Each row has a name. Each question is about the rows just above it.

K_753: [ 88  79  79  89 102 121 135 145 149 161 154 147 130 112  93  78  78  84]
K_561: [116 131 142 148 152 156 159 163 160 155 143 131 112  94  80  75  84 100]
K_166: [116 159 142 148 152 156 148 163 160 155 143 131 148  94  80  75  84 148]
K_571: [156 159 163 163 159 150 136 117  97  82 121 134 142 147 154 156 163 164]
K_167: [ 88  79  79  89 162 121 135 145 149 153 158 161 162 162 153 140 125 162]
Repeated in K_166:
[148]
The value that K_561 holds more than once:
[131]
Whose row is [ 88  79  79  89 102 121 135 145 149 161 154 147 130 112  93  78  78  84]?
K_753

K_783: [137 130  96 114 131 145 188 136 136]
K_883: [129 134 142 147 111 134 115 129 134]
K_856: [159 137 119 116 123 124 160 109 164]
K_354: [ 96  96  96 125 125 120 169 120 130]
K_235: [122 135 132 143 132 122 132  69  69]
Whose row is [ 96  96  96 125 125 120 169 120 130]?
K_354
Whose row is [159 137 119 116 123 124 160 109 164]?
K_856
Repeated in K_783:
[136]
The row with [122 135 132 143 132 122 132  69  69] is
K_235
[129 134 142 147 111 134 115 129 134] is in which row?
K_883

K_206: [122 123 102 134 146 112 121 151 113 127 129 118 130 135 122 130 150 150
 157 114 149 105 121 154 140 112 108]
K_436: [127 134  78 146 126 175  93 107 117 146 128 123 130 102 150 124 143 114
 124 125 123 117 125 104 122 130 122]
K_835: [122 123 102 134 146 146 121 151 113 127 129 118 130 135 122 130 150 150
 157 114 149 105 121 154 140 112 115]
Where do [127 134  78 146 126 175  93 107 117 146 128 123 130 102 150 124 143 114
 124 125 123 117 125 104 122 130 122] appear?
K_436

K_539: [121 122 105 131 105 123 140 127 134 132 114 134 132 121 103]
K_625: [140 129 112 115 134 140 115 134 130 119 151 123 115 127 132]
K_980: [ 95 124 167 102 132  95 160 144 133  95 164 166 121 125  95]
K_115: [141 132 130 122 131 122 114 129 130 119 130 124 136 117  84]
K_430: [141 132 130 130 131 122 130 129 130 119 130 124 136 117 123]
Where do [140 129 112 115 134 140 115 134 130 119 151 123 115 127 132] appear?
K_625
Repeated in K_430:
[130]
The value that K_980 holds more than once:
[95]

K_827: [148 126 133 139 127 127 132 135 132 132 127 129 120 130 135 118 117 125
 128 135 119 120 128 137 129 125 131 123]
K_933: [147 135 149 148 140 156  99 114 128 128 141 121 135 123 115 126 141 141
 148 138 138 128 120 131 141 141 119 130]
K_224: [168 127 128 129 115 119 144 144 123 117 117 121 133 125 137 129 135 119
 132 147 128 114 119 121 119 128 138 128]
K_762: [148 126 133 139 127 127 132 135 132 129 127 129 132 130 135 127 126 127
 128 129 132 128 128 130 128 128 129 127]
K_431: [109 127 128 129 115 119 144 144 123 117 117 121 133 125 137 129 135 131
 121 126 128 114 133 121 129 128 138 128]
K_396: [177 115 154 165 119 125 136 147 141 127 129 130 112 139 154  92 107 124
 135 154 103 120 132 142 128 118 132 120]
Where do [147 135 149 148 140 156  99 114 128 128 141 121 135 123 115 126 141 141
 148 138 138 128 120 131 141 141 119 130] appear?
K_933
Which row holds [168 127 128 129 115 119 144 144 123 117 117 121 133 125 137 129 135 119
 132 147 128 114 119 121 119 128 138 128]?
K_224
The row with [148 126 133 139 127 127 132 135 132 132 127 129 120 130 135 118 117 125
 128 135 119 120 128 137 129 125 131 123] is
K_827
Where do [148 126 133 139 127 127 132 135 132 129 127 129 132 130 135 127 126 127
 128 129 132 128 128 130 128 128 129 127] appear?
K_762
Whose row is [109 127 128 129 115 119 144 144 123 117 117 121 133 125 137 129 135 131
 121 126 128 114 133 121 129 128 138 128]?
K_431

K_686: [154 128 115 128 113 158 128 146 154 160 147 112 123 151 152 151 158 125
 124 128  92 132 129  92 111  94 128 110 160 141 126 149 128 138 109 151
 124 125  84  94  97 137 116]
K_949: [133 122 128 128 132 126 115 136 137 144 130 138 126 132 144 144 143 124
 115 131 138 144 133 116 138 134 135 127 138 123 128 114 127 125 131 137
 146 134 128 136 125 126 128]
K_367: [126 118 128 138 116 125 121 132 128 133 127 133 127 126 128 127 128 128
 128 142 134 127 130 132 144 123 113 127 136 125 126 123 125 130 128 128
 126 130 129 128 121 130 128]
Whose row is [154 128 115 128 113 158 128 146 154 160 147 112 123 151 152 151 158 125
 124 128  92 132 129  92 111  94 128 110 160 141 126 149 128 138 109 151
 124 125  84  94  97 137 116]?
K_686
Whose row is [133 122 128 128 132 126 115 136 137 144 130 138 126 132 144 144 143 124
 115 131 138 144 133 116 138 134 135 127 138 123 128 114 127 125 131 137
 146 134 128 136 125 126 128]?
K_949
Where do [126 118 128 138 116 125 121 132 128 133 127 133 127 126 128 127 128 128
 128 142 134 127 130 132 144 123 113 127 136 125 126 123 125 130 128 128
 126 130 129 128 121 130 128] appear?
K_367

K_811: [118 165 125 118 140 118 147]
K_576: [128 133 125 118 180 115 125]
K_687: [124 133 128 125 127 128 128]
Which value appears more than once in K_811?
[118]
The value that K_576 holds more than once:
[125]
The value that K_687 holds more than once:
[128]

K_467: [121 128 138 129 132 126 133 121 132 133 128 132 131 124 135 127 135 128
 119 130 116 121 131 134 125 128 128 128 128 127 129 128]
K_748: [127 126 125 129 132 132 132 133 129 129 127 126 129 124 124 132 134 132
 125 127 135 129 131 125 163 129 127 124 132 124 132 129]
K_690: [128 128 128 127 132 130 128 129 127 127 127 128 127 129 129 127 126 129
 128 129 127 128 131 128 127 128 128 128 128 129 127 128]
K_99: [127 126 125 129 132 132 128 133 129 129 138 126 121 124 124 131 138 126
 125 127 135 129 131 125  90 129 127 124 132 124 132 129]
K_183: [128 128 128 128 132 130 128 128 129 128 128 128 128 128 128 128 128 128
 128 128 128 128 131 128 128 128 128 128 128 128 128 128]
K_455: [125 132 124 127 132 130 135 130 137 136 134 130 127 130 130 121 136 132
 128 124 133 129 131 125 140 134 126 125 132 124 140 133]
K_54: [121 128 138 129 132 126 133 121 132 133 128 132 131 124 135 127 135 128
 119 130 116 121 131 134  81 128 126 130 124 127 124 133]
The value that K_183 holds more than once:
[128]
Which row holds [128 128 128 127 132 130 128 129 127 127 127 128 127 129 129 127 126 129
 128 129 127 128 131 128 127 128 128 128 128 129 127 128]?
K_690
Which row holds [128 128 128 128 132 130 128 128 129 128 128 128 128 128 128 128 128 128
 128 128 128 128 131 128 128 128 128 128 128 128 128 128]?
K_183

K_579: [121 119 121 119 120 119 119 121 118 119 121 119 120 122 119 120 117 119
 120 121 119 119 120]
K_660: [121 119 121 119 120 119 117 121 118 137 121 119 117  71 151 115 182 123
 120  90 110 117 102]
K_304: [121 119 121 119 120 119 117 121 118 120 121 119 120 122 119 120 117 119
 120 121 120 119 120]
K_85: [133 138 134 141 137 140 144 135 142 137 134 137 138 132 140 138 142 138
 137 135 140 131 148]
Whose row is [121 119 121 119 120 119 119 121 118 119 121 119 120 122 119 120 117 119
 120 121 119 119 120]?
K_579
Whose row is [121 119 121 119 120 119 117 121 118 120 121 119 120 122 119 120 117 119
 120 121 120 119 120]?
K_304

K_727: [133 127 131 123 130 116 131 128 120 132 123 137 131 127 137 145 137 111
 125 127 126 123 129 125 127 113 128 127 124 128  69 126 185]
K_56: [133 127 131 123 130 116 131 128 120 132 123 137 131 127 137 145 137 111
 125 127 126 123 144 125 127 113 111 127 124 128  69 126 185]
K_850: [127 120 150 127 107 131 127 131 109 128 133 137 129 124 133 111 152 109
 141 129 131 137 126 101 122 132 137 124 122 119 104 131 101]
K_673: [134 132 130 123 117 129 132 122 129 131 128 126 128 127 130 128 136 113
 121 126 132 144 130 158 136 130 121 119 127 133  98 142 141]
K_289: [133 139 124 119 119  88 124 136 115 130 131 104 131 126 122 108 124 142
 133 134 125 138 123 162 135 140 125 127 114 123 136 117 125]
K_382: [123 120 124 115 132 127 126 133 165 126 120 130 127 128 127 139 116 134
 141 133 126 134 139 129 129 148 119 129 130 114 168 116 139]
K_41: [118 137 131 129 110 127 131 135 138 132 128 126 131 127 135 130  96 137
 136 128 123 143 131 129 131 129 125 125 128 144 137 108 129]
K_623: [135 112 115 115 123 127 129 121 138 125 128 124 121 127 133 142 121 121
 142 126 118 128 140 107 137 132 125 125 129 146 165 132  89]
K_928: [131 120 129 138 122 128 131 118 126 121 132 130 134 129 124 130 119 145
 130 128 123 148 131 150 131 137 123 121 131 142 137 148 123]
K_66: [124 130 132 123 125 133 128 144 125 130 127 131 126 128 140 133 149 129
 133 127 117 114 129 128 129 128 124 118 125 135 126 105 151]
K_713: [118 137 131 129 110 127 131 135 138 132 128 126 131 127 135 130  96 137
 136 128 118 135 121 120 132 121 131 133 137 140 131 120 140]
[118 137 131 129 110 127 131 135 138 132 128 126 131 127 135 130  96 137
 136 128 123 143 131 129 131 129 125 125 128 144 137 108 129] is in which row?
K_41
Where do [118 137 131 129 110 127 131 135 138 132 128 126 131 127 135 130  96 137
 136 128 118 135 121 120 132 121 131 133 137 140 131 120 140] appear?
K_713
Whose row is [135 112 115 115 123 127 129 121 138 125 128 124 121 127 133 142 121 121
 142 126 118 128 140 107 137 132 125 125 129 146 165 132  89]?
K_623
Whose row is [131 120 129 138 122 128 131 118 126 121 132 130 134 129 124 130 119 145
 130 128 123 148 131 150 131 137 123 121 131 142 137 148 123]?
K_928

K_110: [130 126 115 118 127  70 128 123 136]
K_62: [130 126 128 118 126 126 128 123 136]
K_910: [140 140 115 132 121  96 120 131 140]
Whose row is [130 126 128 118 126 126 128 123 136]?
K_62
The value that K_910 holds more than once:
[140]

K_824: [160 103 143 153 152 143]
K_237: [ 73  76 103  80  76  94]
K_970: [ 91 105 107  96  93  91]
K_147: [178  88 167 169 165 150]
K_512: [160 160 160 163 160 156]
The value that K_970 holds more than once:
[91]
Which value appears more than once in K_512?
[160]
Whose row is [160 103 143 153 152 143]?
K_824
Repeated in K_824:
[143]
The value that K_237 holds more than once:
[76]
Where do [160 160 160 163 160 156] appear?
K_512
[178  88 167 169 165 150] is in which row?
K_147

K_511: [128 120 128 130 117 130 154 136 122 139  81 138 128 134 128 117 112 128
 137 128 125 112 140 117 128 132 121 118 110 124 160 158]
K_63: [141 126 120 135 124 113 128 106 117 136 128 125 128 127 125 121 128 129
 137 119 128 117 128 133 143 134 131 126 119 141 128 135]
K_94: [128 120 128 130 117 130 154 136 122 139  81 138 128 134 128 117 112 128
 122 128 125 112 140 117 128 133 126 119 112 130 170 154]
K_308: [128 120 128 130 117 130 154 136 122 139  81 138 128 122 128 117 112 122
 122 128 125 112 140 117 128 132 121 118 110 124 160 158]
K_425: [141 125 121 135 125 116 152 109 117 137  95 126 140 127 126 120 128 128
 137 118 128 116 143 131 144 128 131 128 117 139 128 128]
Which row holds [128 120 128 130 117 130 154 136 122 139  81 138 128 134 128 117 112 128
 137 128 125 112 140 117 128 132 121 118 110 124 160 158]?
K_511
The row with [141 125 121 135 125 116 152 109 117 137  95 126 140 127 126 120 128 128
 137 118 128 116 143 131 144 128 131 128 117 139 128 128] is
K_425
Whose row is [128 120 128 130 117 130 154 136 122 139  81 138 128 122 128 117 112 122
 122 128 125 112 140 117 128 132 121 118 110 124 160 158]?
K_308
Whose row is [128 120 128 130 117 130 154 136 122 139  81 138 128 134 128 117 112 128
 122 128 125 112 140 117 128 133 126 119 112 130 170 154]?
K_94

K_944: [148 148  85 130 136 137 148]
K_823: [124  88  88  88  88 126 109]
K_100: [124 124 147  88 138 126 109]
The value that K_944 holds more than once:
[148]
The value that K_823 holds more than once:
[88]
Repeated in K_100:
[124]
Whose row is [148 148  85 130 136 137 148]?
K_944

